These are the activations of a small neural network, seen along a few directions. Each row is one input.
In each table, some parts of the input vary, and every possible input appears once, in random order.
A made-up example of a description, with smaller parts first: values(2) and (point or ring(11) or (line(4) and ring(8))).
Shared parts are said once, and a part with two or three values counts as separate values.
In the rows, 128 means zero.

Rows:
R1: [123 101 127 121 102 120 107 124 116 134 131 146 150 121 132 144 141 135]
R2: [126 119 130 146 102 126 111 132 122 110 137 101 160 138 143 155 148 118]
R3: [128 138 126 145 156 144 139 133 148 140 133 100 123 113 131 149 120 139]
R4: [147 128 141  80 108 120 118 131 135 131 141 159 141 135 105  99 123 119]
R5: [164 139 130 132 119 107 129 119 134 139 122 143 112 135  84 111 134 161]
R6: [ 91 165 157 193 110 141 104 121  56 147  46 177  71  80 175 125 109  37]
R7: [146 136 108 156 125 117 147 109 119 107 120  84 142 157 126 147 133 136]
R8: [107 126  93  97 159 121 142 123 130 126 145 140 132 129 136 126 128 141]
R9: [129 124 127 112 122 123 129 131 136  96 146 113 166 155 138 136 139  86]
R10: [134 126 133  98 117 118 129 127 139 113 140 119 151 142 117 119 109  98]
R11: [125 145 104  93 146 126 137 132 136 142 138 143 124 125 109 102 120 154]
R12: [108 147  95 117 151 125 145 127 136 103 145  94 142 147 153 137 128 132]
R13: [127 136 114 153 149 153 141 130 140 117 140  88 133 125 162 160 135 139]
R14: [117 142 106 114 166 122 139 129 144 119 141 106 130 130 123 121 117 129]
R15: [120 121 116 132 147 144 135 127 142 140 145 140 117 113 145 151 130 155]
R16: [129 107 128  86 120 115 123 123 130 116 149 158 150 139 130 123 130 105]
R17: [ 80  88 231 170 118 184 139 174  88 167  50 163  38 106 156  60 128 104]
R18: [146 118 146 119  98 123  94 136 128 142 129 151 135 115 105 120 143 144]
R19: [141 137 131 131 144 147 125 140 151 153 138 144 109 107 116 128 132 160]
R20: [149 143 123 144 120 103 143 111 133 121 121  98 121 144 102 132 110 149]
R21: [148 113 109 140 129 113 135 105 123 125 128 137 124 138 110 131 132 149]
R22: [132 117 139 138 107 122 106 132 130 127 131 110 146 122 117 139 129 123]
What is each input in this table made of?
Answer: values(2) or (line(4) and values(5))
What sort of input is R17?
Answer: values(2)
A walk changes only the line(4) part. It starts at R4 and steps to R16. List the rest of the walk in order.
Answer: R10, R9

Rows:
R23: [ 90 106 142 157 133 156 127 113  77 144  79 208  67  93 174 111 105  85]
R24: [ 95  91 210 162  66 149  89 158  97 172  80 171  88  93 134 110 123 125]
R25: [168 126 102 106 162 105 156 110 145 141 138 100 146 143  96 147 148 181]
R26: [133 150  96 131 118 100 138 108 137  90 156  76 182 164 150 187 136 107]
R27: [121 141  78 100 178 127 135 135 164 126 169  90 151 115 124 142 129 164]
R28: [124 138  78 167 154 124 154 115 167  94 175  68 136 146 137 173 121 160]
R29: [132 149  92  91 145 109 110 127 144 104 167 102 189 133 130 153 144  99]
R30: [123 176 143 218  70 174  90 132  77 151  64 170  83  98 127 105 119 108]
R31: [117 135 218 134 123 157 129 155 125 165  80 155  56  88 149  95  83  96]
R32: [ 63 105 192 161 129 162 143 157  82 134  63 131  75 133 178  88 129  95]
R33: [177 108 104  95 120  99 134  99 129 104 143 109 180 153 107 143 135 118]
R34: [153 114 109  53 109  89 119 126 150 109 173 146 175 158  84 103 137 138]
R35: [167 126 101  89 156 113 141 130 169 131 175 139 136 147  76 107 156 189]
What is each input in this table made of?
Answer: values(5) or (values(2) and line(4))
Which other rows does R35 become when the values(2) part takes its other values? List them by row number.
Answer: R34
Which other rows belong to the same alternative as R32? List them by row number.
Answer: R23, R24, R30, R31

Rows:
R36: [192 140 125 145 107 107 120 115 139 155 121 143 103 117  56 111 128 202]
R37: [ 63 118 225 151  59 153  87 146  37 153  25 228  66  96 176  72  99  21]
R38: [103 166  77 141 192 128 164 116 140 107 143  91 121 137 161 154 120 126]
R39: [137 136  97  87 112  91 118 103 117  86 149 139 178 155 131 132 125  68]
R40: [151 161  74 100 112  81  96  89 112  99 142 151 172 126 115 141 113  79]
R41: [172 154  80  81 163 104 128 108 156 147 158 172 120 110  69 106 116 170]
R42: [ 84 108 234 131 118 176 119 167  80 206  39 247  10  80 129  30 109 118]
R43: [147 176 104 218 136 126 138 100 123 130 105  80  97 115 137 178 114 155]
R44: [144 101 146 141  54 114  92 122 105 111 123 122 173 139 135 156 144 106]
R45: [153 127 101  67 166 113 146 126 160 135 163 157 126 139  81  90 131 166]
R46: [100 122 147 172 143 160 159 150 145 117 128  47 127 145 168 161 136 145]
R47: [ 80 137 103 111 194 156 167 149 159 105 166  75 145 142 182 152 132 117]
R48: [125  94 125  38 173 140 145 161 181 136 186 140 149 137  97  85 141 157]
R49: [122 194  54 153 185 118 145 102 135 116 138 106 116 114 149 163 112 134]
R50: [115 127 127 195 138 155 139 130 128 133 118  74 118 119 164 178 141 157]
R51: [130  87 167 120  67 122 109 140 122  99 131  90 182 157 133 138 138  88]
R52: [159 116 143 153  65  98 108 105 102 101 111 108 157 155 114 140 128  97]
R53: [133 104 103  56 165 130 126 143 164 151 176 168 140 112  92 102 142 175]
R54: [122 112 100  76 111 111  99 118 119 100 160 149 194 131 147 145 138  74]
R55: [170 112 145 132 114 112 137 131 146 148 125 129 107 139  63 100 134 197]
R56: [125 146 123 205 145 133 153 117 126 120 107  64 102 137 143 162 124 151]
R57: [151  78 172 101 119 146 142 161 165 149 146 110 132 144  86  96 147 183]
R58: [113 107 123  57 115 118 120 138 137  83 171 122 202 159 154 128 137  57]
R59: [ 41 147 209 210 148 196 139 153  65 178  23 177  11  79 210 105  99  69]
R60: [160  87 150 122 111 136 121 143 148 164 137 139 122 118  81 113 149 201]
R61: [172 151 120 164  57  84  89  94  98 110 109 125 150 133 102 150 119 111]
R62: [ 93 146  81 130 186 149 151 129 142 119 156 102 137 120 181 169 137 131]
What is each input in this table made of?
Answer: values(3) and (point or (values(2) and line(4)))
Changing only the values(3) part turns R42 into R37. The same change can be made to R41. Which row results?
Answer: R40
Which other rows does R47 become when the values(3) part takes its other values? List them by row number.
Answer: R48, R58
Which other rows does R46 become when the values(2) part takes its other values? List them by row number.
Answer: R47
Which other rows does R49 become when the line(4) part takes its other values? List them by row number.
Answer: R38, R47, R62

Rows:
R63: [192 109  65 129 113  78 134  82 166  78 193  54 229 165 100 211 139 124]
R64: [113 129 101 210 104 109 127 100 105  68 121  31 178 164 177 208 143  86]
R65: [ 62 148 102 135 165 149 162 135 130  71 151  54 166 166 221 175 132  68]
R66: [135  95  78   5 153  85 108 126 159 119 209 180 190 143  75  99 153 146]
R67: [ 90 179  78 202 186 143 153 137 139 116 132  28 106 116 166 178 131 189]
R68: [ 89 148 147 235 177 183 180 119 104 159  61 117  41 108 200 170 120 135]
R69: [174 136  84  74 156  99 132 129 186 155 190 151 119 136  40  97 149 252]
R70: [184 161  41 125 202 119 171 112 204 111 193  43 156 133  91 161 124 205]
R71: [133  87 164  29 123 152 105 168 129 144 128 207 135 105 101  32 134 105]
R72: [ 75 127 214 103 112 156 125 162  88 151  62 206  67 109 155  51  93  43]
R73: [165 119 194 100 124 170 144 171 160 194 119 182  60 117  75  54 137 217]
R74: [129 116  35  58 194 103 125 110 179  92 228  79 223 132 125 180 136 114]
R75: [116 152 175 227  62 142 130 100  70 110  59 124 103 149 208 189 119  51]
R76: [215 124 101  59  62  58 102 101 141 100 164 146 194 172  48 106 144 153]
R77: [ 87 124 198 182 147 158 124 154 101 210  55 183  12  72 105  77 104 162]
R78: [172  87 175  95  39 113  59 141 105 158 113 188 144 105  66  78 139 146]
R79: [ 50 156 139 160 134 167 133 135  82 121  92 152 102 108 234 155 111  43]
R80: [124 106 212 173  52 121  89 123  57 146  37 179  80 109 115  82  96  65]
Changing only one part turns R72 into R77. The same change can be made to R65. Which row results?
Answer: R67
What is each input in this table made of?
Answer: values(3) and ring(6)
Which other rows does R76 become when the ring(6) part takes its other values? List them by row number.
Answer: R63, R64, R75, R78, R80
Which other rows does R68 become when the values(3) part takes its other values? List them by row number.
Answer: R75, R79
